A small network was shown many inputs. Here are its activations along a few directions, one row for each input.
Each table varies a few parts of the input and shows all the possible inputs, shuffled.
Descriptions start from the smaller parts, as in this example, which fits no table here: values(3) and (point or ring(9) or (line(4) and ring(5))).
Shared parts are said once, and a part with two or three values counts as separate values.
In the rows, 128 means zero.

Rows:
row 1: [ 87 151 116  94 119 131 159  83 121 152 107 155 129 120]
row 2: [ 86 153 125 100 114 106 153  89 135 133  98 182 121 106]
row 3: [ 86 155 127  96 114 113 152  88 133 140  99 172 123 113]
row 4: [169  91 170 164 135  97 100 161 137  95 144 120 121 123]
row 5: [172  92 162 159 141 127 108 155 123 115 152  91 131 135]
row 6: [175  93 166 156 140 115 105 156 133 109 151 101 131 132]
row 7: [ 87 161 106  83 125 141 159  84 104 162 110 133 137 121]
row 8: [168 118  80 194 127 158  80 210 152  98 156  99 118 163]
row 9: [173  94 159 148 145 134 109 155 116 116 154  81 139 136]
row 10: [ 89 154 121  91 121 120 157  84 131 148 104 164 129 116]
row 11: [173  98 151 147 145 140 110 156 108 125 154  69 142 137]
row 12: [168  95 171 160 133 106 102 159 135 103 146 110 125 128]
row 13: [ 69 181  26 113 107 165 141 130 148 142 108 172 112 141]
row 14: [ 88 155 113  84 125 138 159  82 116 153 110 145 135 120]
Describe the family of inputs behind these rows.
> values(2) and (point or line(6))
The inputs of row 3 and row 12 match in every part but the values(2) part. If row 14 is changed in the same way as row 3 into row 12, which row does it become?
> row 9

Rows:
row 15: [ 90 122 143  86 134 122 167  74  91 136 115 148 129  97]
row 16: [ 90 153 125 118 106 107 140 107 152 129  99 185 112 119]
row 17: [103 111 177  69 143  99 171  63  86 140 117 143 137  81]
row 18: [177 123  73 191 129 151  63 239 136  84 163  78 120 157]
row 19: [208  51 241 145 164  90 115 131 129 109 161  88 147 120]
row 20: [ 82 145  61 115 119 157 153 115 112 138 115 154 116 123]
row 21: [197  82 229 146 151  76  98 149  95 105 145  69 144 107]
row 22: [ 92 166  76 131 109 134 136 120 149 140 108 166 116 136]
row 23: [ 87 181  45 129 105 139 123 150 176 118 103 191 107 136]
row 24: [101 142 157 104 120 100 150  79 128 138 107 161 127 113]
row 25: [191  77 123 199 139 154  90 195 156 100 173  91 121 160]
row 26: [ 87 180  37 127 111 151 125 143 162 133 111 170 114 146]
row 27: [191  65 168 185 145 136  98 173 144 106 168  91 124 151]
row 28: [186  94  80 196 140 171  78 221 170  90 178  93 116 171]
row 29: [103 157 111  93 126 163 152  92 109 175 120 105 144 141]
row 30: [ 92 154 117 118 112 119 142 101 138 144 107 163 118 127]
row 31: [200  55 210 168 154 115 107 147 136 103 164  90 138 135]
row 32: [181  97 157 183 132 119  82 191 109 102 152  73 126 136]
row 33: [113 147 152  79 136 144 160  71  99 169 120 103 154 126]
row 34: [181 108 115 196 127 135  75 214 122  94 157  74 124 146]
row 35: [102 168  70 107 121 177 146 112 119 170 121 108 142 151]
row 36: [127 136 187  62 146 119 163  61  93 170 121  99 161 109]
row 37: [ 91 165  84 131 102 122 134 127 162 125 100 188 110 127]
row 38: [ 82 133 102 101 124 142 160  95 101 142 115 151 119 113]
row 39: [ 99 140 164 104 113  88 147  86 143 123  99 183 122 105]
row 40: [110 129 195  87 120  67 150  74 137 126 100 177 129  90]
row 41: [189  87 198 168 141  99  90 166 101  98 149  71 137 121]
row 42: [ 78 160  22 112 121 174 141 138 126 131 118 158 114 134]
row 43: [ 97 182  30 104 122 193 134 135 133 162 123 112 140 162]
row 44: [114 131 190  87 128  77 153  68 122 141 108 156 134  98]
The inputs of row 26 and row 30 match in every part but one. If row 23 is changed in the same way as row 26 into row 30, which row does it become?
> row 16
Describe the family of inputs behind these rows.
> line(5) and (values(2) or line(4))
Which other rows does row 32 become when the values(2) part takes its other values? List them by row number.
> row 27

Rows:
row 45: [201  89 117 224 132 136  55 242 153  78 167  84 111 160]
row 46: [103 153  79 111 126 161 134 128 128 136 125 130 128 139]
row 47: [101 169  57 127 112 163 123 150 134 134 118 131 124 145]
row 48: [219  55 245 179 149  76  84 169 122  82 165  73 136 118]
row 49: [ 70 171  64 102 115 152 155  97 128 147 106 166 121 130]
row 50: [ 50 186  90  67 108 126 178  58 149 163  83 206 122 114]
row 51: [173 113  88 187 132 149  84 209 139  99 152  94 122 150]
row 52: [213  53 211 195 144 107  82 185 132  82 170  77 127 137]
row 53: [ 81 167 102  97 117 135 160  79 132 160 101 163 129 127]
row 54: [138 122  97 139 134 153 117 155 126 127 149 105 125 144]
row 55: [184  75 183 159 145 119 111 152 117 106 153  88 137 126]
row 56: [215  69 179 200 144 117  73 197 152  89 172  77 129 152]
row 57: [190  78 217 143 151  89 112 138 107 105 149  84 145 108]
row 58: [174  98 111 169 145 146  96 186 133 102 160  92 129 145]
row 59: [147 100 166 129 137 126 132 121 110 133 142 102 134 124]
row 60: [112 131 147 100 129 133 149  95 111 144 117 128 137 119]
row 61: [153 101 201 114 142  96 131 107  99 132 138  99 141 108]
row 62: [149 117 135 135 135 137 122 134 131 138 144 103 134 141]
row 63: [186  93 151 164 145 130 102 165 138 112 155  89 138 142]
row 64: [ 54 166 150  45 117  84 184  33 119 159  77 201 127  85]
row 65: [203  73 141 206 144 133  67 221 146  80 176  81 119 155]
row 66: [ 38 206  33  86  92 145 160  96 149 148  83 207 112 124]
row 67: [114 149 118 106 127 144 140 109 132 148 120 128 137 136]
row 68: [ 40 189  53  72 106 143 172  74 145 150  88 208 114 117]
row 69: [ 86 148 165  74 125  93 167  52 100 155  95 158 134  96]
row 70: [ 67 187  42 117 101 154 143 119 134 145 101 165 117 137]
row 71: [ 77 149 130  90 119 123 169  65 111 157  98 163 128 110]
row 72: [ 47 168 116  60 110 113 186  45 129 161  81 206 120  97]
row 73: [119 131 182  84 136 104 148  82 100 143 114 123 144 104]
row 74: [136 137  73 157 121 156 105 177 133 125 141 106 119 149]
The inputs of row 58 and row 63 match in every part but one. If row 65 is changed in the same way as row 58 into row 63, which row does it become?
> row 56
Describe the family of inputs behind these rows.
> line(5) and line(6)
